A small network was shown many inputs. Here are its activations along a few directions, one row for each input.
In each table, some parts of the input vary, and every possible input appears once, in random order.
A made-up example of a description, with smaller parts first: one of 5 places around a ring, together with either a single point or one of 9 places around a ring or (one of 3 separate values, together with one of 4 places along a line).
Shared parts are said once, and a part with two or three values counts as separate values.

Table:
x1: [ 10  28 -12 -17 -21   5 -25  46 -18  50 -29   4]
x2: [-26 -28 -39 -10  35 -24  16  -7  38   0 -43 -36]
x3: [ 25 -61  -7   2 -19 -36  -6  22   4 -55 -13  -2]
x4: [ -5  13   9 -29  -8  -8 -21  17 -38  47 -27 -13]
x5: [  7 -15   9  56 -14 -37 -35   0  19 -32   1   5]
x6: [ -3 -50   9   7 -16 -52 -19  17  30  -8  19 -38]
x7: [ -2  40  -4   3   0 -25  44 -17   8 -60  -8 -14]
x8: [ 19  29  27 -32  14  50 -43   5   6  35  28  33]
x9: [ 11   5  17  20  26  93  13  -5 -21  21  19  14]
x10: [  8   8  26 -12  24   9 -17  22  -4  65  32  26]
x11: [-14  25 -52  -3  20 -39   8 -22   5 -21   5 -23]
x12: [ -4   8  -4   9 -51 -20  58 -63  -1 -54 -12  26]
x13: [-27  -3  21   6   9  86  27 -13 -28  13  28  18]
- Describe the family of inputs behind these rows. => either one of 3 separate values or one of 4 places along a line or one of 6 places along a line
- A walk changes only the place on the line of 4. It starts at x12 and steps to x7. List the rest of the walk in order. => x11, x2

Table:
x14: [  4 -40  15  44  48  26 -31   5  38   9  76  13]
x15: [-12  70 -27   6 -35 -68  35 -32  -5 -61 -18   4]
x16: [ -1 -85  14  24  -3  41  22  -8  -8 -64 -11  -8]
x17: [  0  56  -5 -57 -14  22 -30  23 -34  71 -42  25]
x18: [-11  39   6  25  47  51  37 -62  25  -3  39  22]
x19: [ 20   4  41 -28 -13   9 -63  74 -17  74 -21   8]
x20: [-15  42 -40 -22 -24 -95 -17 -20  11 -13 -40 -16]
x21: [ 31  28  51   2 -44  68   7   3 -33   4   8  71]
x22: [  16   14  -32  -20   -5 -119  -28   19   19   -5  -28  -20]
x23: [  4 -19  32  40  45  50 -23 -34  19 -24  74  14]
x24: [ 16  77  -6 -52 -21  35   7  12 -55  60 -18  10]
x25: [ 24  25   7 -52   0  -4 -42  57 -36  84 -23  16]
x26: [ 22  17  13  34 -49 -47  21 -35  21 -86   3  35]
x27: [-47 -29 -48 -34  17   4  28  -4  -9  12 -68 -45]
x28: [ 14  48  43  -5 -48  56  24 -26 -56  31   1  54]
x29: [ 24 -34   1  12 -50 -91 -38  15  32 -30  27 -15]
x30: [-11  70 -42  -7  75  31  11 -29  21  27  11 -23]
x31: [ -9  78  15 -23 -36  46  21   0 -69  33  -6  35]
x32: [ -11 -103   -5   15   -7    8   -2   27    7   -4  -11  -44]
x33: [ 32 -25  49  26 -40  34 -53  42 -38  39  21  50]
x34: [-20 -78  -5  -8  23  -7  -5  53  19  10 -53 -57]
x35: [ -6  13 -26 -20  90 -11 -29  16  36  56  22 -21]
x36: [ 32 -14  22  36 -45 -57 -22 -25  12 -89  17  21]
x37: [  5  69 -44  -6 -24 -79  12 -30  -5 -28 -33 -27]
x38: [-25 -36  -5   1 -13  38  91 -43 -16 -34 -21 -10]
x39: [ 41  -3  60   4 -40  58 -36  13 -42   0  22  57]
x40: [  6 -31   4  24  52  20 -47  13  54  26  60 -11]
x41: [-48  -6 -33 -17  -1  28  88 -17 -29 -32 -29 -29]
x42: [ 26 -38   9  44 -47 -82 -30   8  21 -51  26  14]
x43: [-38  64 -19  -5  52  38  43 -37   8   4  49  -2]
x44: [ -4  10  21  23  39  58  29 -40  34 -21  70  29]
x45: [-17 -57   9  25 -13  49  66 -24  -8 -55 -18   0]
x46: [  12   -7    3    3  -18 -106  -50   36   38  -15  -26  -28]
x47: [ 30 -21  41  -5 -43  25 -60  49 -28  60  21  21]
x48: [-22   1 -55 -20  22  21  57  -9 -15  -9 -67 -50]
x49: [-34  38 -36 -36  69  13  -9 -20  33  47  20 -16]
x50: [-17 -57 -40 -32  36 -21  16  36   0  20 -55 -49]
x51: [  8  35   3  12 -55 -60  46 -59   3 -59   6  18]
x52: [  -3 -104   -1   43    2   19    5   26    6  -31  -18  -10]
x53: [-16 -12  12   7  72   1 -51  27  46  50  31 -35]
- Describe the family of inputs behind these rows. => one of 4 separate values, together with one of 10 places around a ring
- The inputs of x39 and x23 match in every part but the choice among 4 separate values. If x25 is changed in the same way as x39 into x23, which row does it become? => x35
- The inputs of x42 and x33 match in every part but the choice among 4 separate values. If x37 is changed in the same way as x42 into x33, which row does it become? => x24
- Change only the choice among 4 separate values in x32. List by row number the other rows that result. => x29, x40, x47
- Change only the place on the ring of 10 in x34. List by row number the other rows that result. => x16, x27, x32, x38, x41, x45, x48, x50, x52
- Change only the choice among 4 separate values in x27. List by row number the other rows that result. => x17, x20, x49

Table:
x54: [ 28  -3  -1  -4   8 -21 -57  38   9  51   1   2]
x55: [ 24 -46  45  26 -20  29 -30  41  -5  -1  18  27]
x56: [-22  62   0 -20   1  34  49 -38 -16  13  -3  23]
x57: [-14  36 -29 -41  19  10   1  38 -28  49 -39 -15]
x58: [ 16   9  15  38  -2  56  23 -32 -12 -31  38  40]
x59: [ -3  58 -32 -33  31   0 -17  15 -11  37 -18 -16]
x60: [ 11 -12  22  30 -17  65  35 -18 -33 -19  15  26]
x61: [  8  -8  12 -20 -10 -29 -52  42  -1  61   4  12]
x62: [  4 -19  21  12   3  61  32 -29 -11 -24  39  31]
x63: [-15  45  -9 -18   1  55  48 -29 -24   6 -31  11]
x64: [   3  -18  -50   33  -21 -115   28  -26   47 -105  -29  -32]
x65: [ -11  -21  -30   15  -41 -123   26  -30   30  -92  -28  -33]
x66: [-15  30 -26 -59  35   5  -8  18  -9  44 -17 -25]
x67: [ 23 -27  59  23 -25   6 -35  23  -1   6  44  25]
x68: [  2   5  33  21 -25  47  22 -36 -26 -20  40  36]
x69: [ -5  66 -14  -8  16  45  37 -46  -6  -3  -8  16]
x70: [ 35 -24  42  33  -9  19 -48  18  12 -13  39  26]
x71: [ 12 -32   4 -34  10 -13 -56  37  11  53   1  -4]
x72: [-32  45 -12  -5  28  52  44 -35  -6  20  -8   4]
x73: [ 13 -44  48  38   2  24 -39  26  10  13  39   5]
x74: [ 23 -52  48   7  -4  24 -39  21  14  -6  40  17]
x75: [ 18 -25   4 -14  -7 -10 -46  55 -10  61 -22  -3]
x76: [ -1 -25   3  -8  13 -11 -64  39   8  66  -2 -13]
x77: [-18  55 -16 -48  11 -10 -11  17 -23  50 -14 -14]
x78: [  -3  -38  -41   24  -35 -105   40  -12   25  -92  -52  -44]
x79: [  -5  -45  -40    8  -16 -110   37  -25   45  -93  -28  -48]
x80: [ -22  -38  -42   33  -10 -106   28  -21   42  -82  -31  -47]
x81: [ -8 -12  22  36   2  65  17 -34 -15 -13  35  16]
x82: [-29  37 -29 -30  42   7  -9  26 -11  60 -18 -28]
x83: [-17  38  -9 -34  21  50  46 -43  -4   4  -7   7]
- The inputs of x64 and x65 match in every part but one. If x69 is changed in the same way as x64 into x65, which row does it become? => x56
- Describe the family of inputs behind these rows. => one of 5 separate values, together with either a single point or one of 5 places around a ring
- Change only the place on the ring of 5 in x56. List by row number the other rows that result. => x61, x67, x68, x77

Table:
x84: [ 18  -4 -25 -46  19 -99 -44  28  17  10 -11 -39]
x85: [ -4 -38  -2  31 -13 -83 -54  46  56   1  -5 -37]
x86: [-16  38 -18   6  -1   1  51 -26  -2 -51 -18 -27]
x87: [ 9 -9  1  0 51 74 -8  2  9 54 26  9]
x88: [ 17  -9  48 -18 -21  41  -8  16  -4  41  22  36]
x89: [ -4 -61 -34 -16  -8 -53 -18  42   2  10 -53 -45]
x90: [-21 -19  -8  29  -4  -3  49 -27   2 -54  28  -5]
x91: [ -9  38  19 -22  39  58  -4  21 -28  43 -12  11]
x92: [ 52  -2  37  16 -12  28 -50  26 -31  31  16  49]
x93: [  3  58  -3 -31  17  21  -6  -3 -37  84 -16  22]
x94: [ -8 -10  23   5  18  57  -3  21 -21  42  48  15]
x95: [ 16  -7   5  31 -43 -19  -8 -14   0 -77  -6  31]
x96: [ -8 -13  19   5 -48 -16  36 -36  16 -62   8   6]
x97: [-32  52 -35 -14 -14 -28  36 -43  -7 -24 -38   4]
x98: [-12 -14 -26  23  18  19  33 -53  28 -49  11 -29]
- Describe the family of inputs behind these rows. => either one of 3 separate values or (one of 2 separate values, together with one of 6 places along a line)
- Change only the choice among 2 separate values in x91. List by row number the other rows that result. => x86
